Each row below holds a small network's activations on one input, seen along a few directions.
Each table varies a few parts of the input and shows all the possible inputs, shuffled.
A made-up example of a description, with smaller parts first: one of 6 places along a line, together with either a single point or (one of 2 separate values, together with one of 5 places around a ring) or one of 11 places along a line.
Shared parts are said once, and a part with two or three values counts as separate values.
(in the rows, 128 means zero)

Other details of the inputs shift rows strongly along two fixed directions, in all tables alike. That doesn't count.

A family of inputs:
x1: [ 75 124  40 143  81 102 121 130  85 102 153 193]
x2: [151 165 149 138 186 144  96 106 108 110 116  43]
x3: [132 118 141 116 140 150 138 109 153 135 126 117]
x4: [143  92 182  81  85 158 158 140 184 145  99 187]
x5: [146 107 146 122 140 128 143 121 146 130 124 124]
x6: [131 108 143  71  76 162 164 123 176 160 130 187]
x7: [117 102 111 109  83 123 148 154 116 127 121 192]
x8: [ 87 113  51 163  96  92 126 148  55  77 118 178]
x9: [ 80 144  46 163 100 105  96 116  71  97 129 175]
x10: [141 137 171  94 117 158 150 114 191 151 133 149]
x11: [165 146 155 142 190 119 121 122 113  96 129  42]
x12: [122 149  92 169 152  88 115 129  84  85 144 105]
x13: [124 120 151 138 139 116 127 143 127 137 127 130]
x14: [134 133 148 125 156 141 138 110 132 140 134  81]
x15: [152 155 145 140 184 142 124 121 106 125 150  34]
x16: [128 101 172  72  70 169 153 113 218 162 123 205]
x17: [137 131 128 151 155 117 124 152  79 113 134  86]
x18: [ 93 111  42 161  93  86 132 130  65  78 132 174]
x19: [ 82 112  56 150  82  87 120 160  73  97 137 203]
x20: [ 88 129  63 172 113  84 113 149  65  80 129 169]
x21: [137 117 162 124 145 128 141 140 125 139 117 111]
x22: [134 147 107 130 138 122 130 143 152 134 115  79]
x23: [138 141 152 125 141 147 128 125 145 145 154 100]
x24: [141 160 150 143 191 138 105 105 102 137 124  40]
x25: [122 137 152 122 132 145 113 109 145 162 125 129]
x26: [146 171 136 138 176 141 109 109 103 115 119  64]
x27: [ 81  89  51 163  85  85 120 128  97  99 138 202]
x28: [112 137  83 149 123 130 106 120  74 122 134 119]
x29: [142  90 180  78  69 148 159 124 214 156 120 209]
x30: [133 157 149 150 189 125 112 113 119 128 150  47]
x31: [105 153  82 141 122 117  98 123  88 117 140 142]
x32: [143 134 157 144 167 110 127 124 131 134 143  81]
x33: [155 124 147 105 131 128 150 133 136 134 136 120]
x34: [138 134 149 122 152 155 116 104 140 143 112 105]
x35: [140 132 174  93 111 165 119 109 183 155 114 154]
x36: [135 118 168 116 121 132 129 143 156 125 116 150]
x37: [133 137 150 113 115 156 117 119 149 164 136 142]
x38: [136 126 143  82  93 162 139 117 156 162 117 169]
x39: [142  97 144 105  92 140 160 133 149 153 136 160]
x40: [117 108 105 145 126 103 138 124  99 120 133 126]
x41: [144 102 164 100  87 141 155 135 178 166 143 176]
x42: [145 137 164 148 182 119 113 140 128 120 125  87]
x43: [ 94 122  88 144 110 126  99 110 115 128 124 172]
x44: [149 151 127 147 168 101 119 172 124 120 103  52]
x45: [103 101 101 111  79 141 141 115 139 116 121 181]
x46: [149 172 122 139 167 126 103 136 137 139 102  43]
x47: [ 97 119  26 169 100  67 121 159  87  95 118 132]
x48: [146 127 153 104 118 123 144 135 156 142 144 145]
x49: [142 128 162 131 139 130 129 153 131 140 137 119]
x50: [142 115 159 125 151 133 135 139 134 127 112 116]
x51: [142 157 149 151 200 130 105 112 128 116 145  47]
x52: [143 119 166  79  98 171 167 113 191 155 119 164]
Description of these inputs: one of 4 places along a line, together with either a single point or (one of 2 separate values, together with one of 6 places around a ring).
Changing only the place on the line of 4 turns x39 into x28. The same change can be made to x27. Which row results?
> x43
Which other rows does x4 become when the choice among 2 separate values takes its other values? List them by row number.
> x36
Which other rows does x2 become when the choice among 2 separate values takes its other values? List them by row number.
> x35
A walk changes only the place on the line of 4. It starts at x50 and steps to x5. List the rest of the walk in order.
> x3, x34
Which other rows does x29 become when the place on the ring of 6 takes its other values? List them by row number.
> x12, x27, x32, x41, x48

A family of inputs:
x53: [131 152 102 139 161 114 129 104  99 109 130  62]
x54: [161 135 181  75 116 174 162 133 202 192 116 121]
x55: [107 152  75 163 142 106 104 152  92 116 126  84]
x56: [172 145 205  93 185 164 138  90 165 147 142  57]
x57: [189 158 233  73 176 174 134 144 205 179 102  59]
x58: [123 148 108 146 133 104  93 143 107 122 117 118]
x59: [149 116 116 140 130  99 156 166  91  80 139 111]
x60: [118 147  77 169 148 105 104 107  90 106 160  92]
x61: [128 155 117 137 166 127 109 113  79 120 159  74]
x62: [125 104 124 151 145  97 134 156  79 128 133 114]
x63: [114  59 142 124  69 112 158 146 162 157 127 213]
x64: [119 155  76 162 150 109 108 116  77 118 159  94]
x65: [130  89 131  97  59 108 178 175 161 137 144 220]
x66: [133  93 124 155 140 106 139 147  79 112 124 110]
x67: [138 148 107 143 171 124 123  96  98 108 142  69]
x68: [115 141 105 139 138 122 112 114  95 127 163 116]
x69: [113 145 125 166 144 114 102 125 108 107 131 133]
x70: [ 95  96 143 117  68 144 133 115 163 141 137 218]
x71: [138 122 119 153 134  79 144 166 115  86 156 116]
x72: [124 129 105 135 131 137 120 105  85 110 148 109]
x73: [121 133  90 142 124 131 122 143 105 112 109  94]
x74: [112  96 103 101  68 142 153 101 167 154 136 210]
x75: [110 152  82 160 149 101  92 152  88 108 122  96]
x76: [114 128  60 152 113 123 122 108  69 103 142 126]
x77: [114 134  97 144 144 110 108 137 121 107 111 111]
x78: [ 97 139 107 172 163 109 100 110  75  85 145 104]
x79: [109 105 104 104  51 131 152 115 172 159 132 200]
x80: [113 132  88 140 137 120 124 134 116 108 107  98]
x81: [124  98 120  97  55 144 132 134 153 140  91 208]
x82: [108 160 103 167 160 110  99 134  58  98 129 113]
x83: [134 135  99 151 147  77 142 175  68  81 152 101]
x84: [178 153 210 102 179 145 118 122 191 150 102  68]
x85: [120 154  75 153 151 114 112 116  66 114 153  90]
x86: [102  98 106 110  54 137 142 142 187 155 110 197]
x87: [117 102 171  96 100 160 147 104 162 138 121 183]
x88: [172 156 226 108 192 163 134 110 168 139 109  79]
x89: [116  66 140 114  70 116 161 156 148 169 128 215]
x90: [169 159 227 116 193 157 129 113 177 146 117  81]
x91: [186 154 247  78 193 189 133 115 184 174 146  64]
x92: [174 167 190  98 163 151 142 118 173 176 138  55]
x93: [176 150 186 100 175 162 152 114 187 155 114  51]
x94: [174 134 220  86 129 156 125 128 226 174 104 121]
x95: [113 102 129 107  77 131 132 125 166 141 100 229]
x96: [114 130 126 148 134 140 115 115  81  98 134 119]
x97: [ 93 112  78 137 106 115 121 100 103 112 153 163]
x98: [137 126 164 101  98 142 126 137 170 164 108 193]
x99: [ 99 140  53 161 113 106 120 140  92 124 137 127]
x100: [129 149  97 165 153 112  93 132  61  84 110 104]
x101: [107 128  51 156 107 121 128 131  82 105 123 121]
x102: [112  88 127  98  69 168 143 113 140 138 135 213]
x103: [155 146 176  91 142 161 140 147 179 171 108  84]
x104: [127 149 112 157 160 109  94 142 122 109 120  77]
x105: [103  87 125  96  80 155 145 104 151 135 134 217]
x106: [114  96 118  95  66 131 135 125 164 136  89 212]
x107: [107  93 110  93  71 139 144 134 169 137  91 205]
x108: [185 146 249  88 201 183 135 100 204 163 145  63]
x109: [ 98 132  53 167 110 102 117 132 106 112 137 127]
x110: [ 94 115  79 145  98 113 113 107 106 116 161 164]
x111: [184 109 230 112 194 137 159 131 164 151 117  57]
x112: [117 138  84 150 138 116 128 123 122 119 128 101]
x113: [128 158 108 147 154 105  91 143  85 111 113  88]
x114: [105 141  72 164 149 104 109 137 102 100 118  83]
x115: [130 125  97 163 152  70 143 161  88  67 151 103]
x116: [112  55 139 117  75 114 167 140 158 152 119 216]
x117: [198 132 221  96 182 129 177 151 177 118 131  63]
x118: [123 149  75 152 136 115 122 115  68 102 133  75]
x119: [170 147 218 112 187 166 118 108 180 151 155  70]
x120: [103  99 126 102  75 153 135 123 151 155 150 222]
x121: [107 102 101  96  58 133 160 108 168 155 125 200]
x122: [ 98 102 141  99  69 154 140 124 140 149 131 217]
x123: [104 141 127 152 141 124 106 125  92 116 149 126]
x124: [123 141 123 153 139 134 115 125  85 100 117 128]
x125: [125 151 116 142 142 114 100 140  89 117 114 131]
x126: [116 152  98 178 154  93  81 131  86  93 124 114]
x127: [152 158 150 104 146 141 140 120 137 157 133  75]
x128: [107 161 105 176 159 105  95 134  68 102 135 117]
x129: [116  94 112  95  59 151 141 143 158 140  93 200]
x130: [117 100 128 101  78 136 137 122 155 134  92 225]
Changing only one part turns x124 into x90. The same change can be made to x59. Which row results?
> x115
What is each input in this table made of?
> one of 6 places around a ring, together with either one of 2 separate values or one of 11 places around a ring
A walk changes only the place on the ring of 11. It starts at x88 and steps to x130. List the rest of the walk in order.
> x106, x107, x80, x93, x53, x67, x56, x105, x87
Which other rows does x116 become when the choice among 2 separate values takes its other values? List them by row number.
> x115

A family of inputs:
x131: [128 141 127 125 140 143 116  96 133 139 125 109]
x132: [ 65 107  41 180 105  90 108 110  44  78 169 185]
x133: [143 129 146 123 138 130 134 139 118 121 122 114]
x134: [135 126 143 136 144 116 122 136 140 126 124 114]
x135: [141 124 144 126 140 127 136 129 127 113 121 112]
x136: [ 96 116  77 161 118  93 115 137  82  87 119 155]
x137: [132 157 128 122 136 146 109 109 128 143 128 114]
x138: [136 113 161 106 110 137 138 145 160 151 114 164]
x139: [145 125 131 124 138 126 143 130 133 120 130 105]
x140: [129 134 126 145 144 110 113 146 112 123 127 112]
x141: [145 131 133 121 136 129 140 140 124 128 131 107]
x142: [135 129 135 135 139 116 134 135 143 130 134 107]
x143: [140 103 159  76  79 151 170 140 188 169 123 182]
x144: [137 133 140 135 138 120 123 145 135 138 130 112]
x145: [130 152 126 125 140 143 111  99 138 136 127 114]
x146: [130  94 147  80  59 147 170 142 192 176 124 207]
x147: [144 123 138 124 137 128 139 128 129 115 126 107]
x148: [134 104 146  97  90 136 162 133 184 157 126 168]
x149: [124 162 130 122 135 152 103 114 136 134 130 115]
x150: [130 147 129 122 136 146 114 106 124 147 127 109]
x151: [128 139 117 154 154 111 117 143  82  99 122 103]
x152: [122 130 127 126 141 154 120  99 131 136 123 104]
x153: [124 140 105 155 145 102 119 145  99 117 140  96]
x154: [123 136 130 124 138 157 118 110 122 143 124 105]
x155: [131 131 158 130 147 136 126 113 113 131 163 126]
x156: [137 131 121 134 137 121 130 138 101 112 130 105]
x157: [135 126 146 134 146 119 123 136 136 122 119 118]
x158: [139 129 131 123 139 121 143 131 137 124 133 105]
x159: [ 55 107  30 132  37 126 112 109 116 112 126 249]
x160: [140 125 148 132 145 126 134 131 128 113 115 118]
x161: [124 119 124 138 122 113 128 137 141 129 128 135]
x162: [138 132 151 129 144 124 125 143 123 124 116 120]
Changing only one part turns x154 into x152. The same change can be made to x146. Which row results?
> x148
What is each input in this table made of?
> one of 2 separate values, together with either a single point or one of 4 places along a line or one of 11 places around a ring
Which other rows does x156 become when the choice among 2 separate values takes its other values? List them by row number.
> x147

A family of inputs:
x163: [ 96  80  89 100  36 130 164 132 152 145 121 241]
x164: [160 144 180 108 153 146 135 131 167 148 109  90]
x165: [132  88 162  78  64 154 173 129 196 163 125 210]
x166: [133 143 115 166 177 101 112 135  72  90 150  70]
x167: [120 152 142 100 124 188 109  59 155 166 143 135]
x168: [135 104 177  97 100 143 148 138 174 155 117 191]
x169: [179 139 225  88 156 164 145 130 204 163 112  96]
x170: [132 147 103 163 170 107 117 133  75  98 139  62]
x171: [162 142 180  95 135 151 137 132 187 163 109 105]
x172: [117 122 117 156 136 104 114 137  98 105 127 133]
x173: [ 93 123  54 153 102  98 110 140  86 103 117 152]
x174: [182 136 234  88 160 163 141 133 197 162 116 100]
x175: [113 196 111 156 192 160  60  67  87 120 141  49]
x176: [115  68 143  91  44 139 169 131 175 157 129 249]
x177: [174 164 189 113 183 150 123 133 176 156 114  44]
x178: [110 136  66 158 133 103 120 135  88 108 140 102]
x179: [ 95  98  88 143  91 101 138 138  92 108 145 195]
x180: [ 95 116  51 152 102  96 125 135  81 103 135 146]
x181: [ 97 110  63 157 111  96 126 133  74  93 140 156]
x182: [ 90  89  78 134  73 108 142 137 102 113 137 201]
x183: [163 129 194  98 145 152 139 130 179 152 112 117]
x184: [139 159 135 164 197 107 100 136  83  94 131  43]
x185: [ 96 122  50 152  98  96 124 133  85 106 137 146]
x186: [144 164 125 162 190 113 102 136  85 101 124  41]
Changing only one part turns x176 into x172. The same change can be made to x181. Which row results?
> x183
What is each input in this table made of?
> one of 2 separate values, together with either a single point or one of 11 places along a line

A family of inputs:
x187: [171 124 207  97 146 144 151 130 179 156 137 116]
x188: [ 94 124  78 136 103 130 117 107 102 113 125 162]
x189: [138 114 174  98 113 158 144 116 173 160 143 161]
x190: [123 112 111 126  99 117 143 147 143 138 121 150]
x191: [126 137 118 118 115 139 127 115 148 144 130 133]
x192: [141  99 156  97  96 132 161 147 182 157 121 170]
x193: [146 138 144 104 123 152 134 125 157 145 111 115]
x194: [110 121 108 150 132 113 124 127  78  99 141 141]
x195: [101  99  75 135  78 109 140 147 112 117 110 180]
x196: [ 98 109  67 126  76 117 132 142 111 121 110 179]
x197: [136 167 126 182 214  97  99 127  54  87 163  30]
x198: [162 152 169 146 197 111 125 141 121 110 142  38]
x199: [100 116  70 129  82 111 131 144 121 131 122 167]
x200: [165 119 197  99 142 146 150 129 162 144 126 124]
x201: [164 117 183 101 140 140 154 142 171 146 112 115]
x202: [125 149 123 133 148 136 114 107 127 131 139 100]
x203: [115 166  89 187 196 101  82 107  49  89 158  41]
x204: [127 150 139 145 152 119  97 136 129 129 119 111]
x205: [124 142 109 130 132 137 120 113 118 122 121 115]
x206: [108 123 101 149 131 124 115 117  84 103 142 138]
x207: [103  96  91 138  89 104 140 143 105 100 124 183]
x208: [149 129 185  99 139 167 133 100 163 155 127 119]
x209: [157 149 163 104 141 152 133 126 174 161 124  91]
x210: [ 92 117  90 143  91 115 105 137 111 114 104 194]
Changing only one part turns x206 into x189. The same change can be made to x200. Which row results?
> x187
What is each input in this table made of?
> one of 2 separate values, together with either a single point or one of 11 places around a ring
Which other rows does x198 become when the choice among 2 separate values takes its other values? List them by row number.
> x207
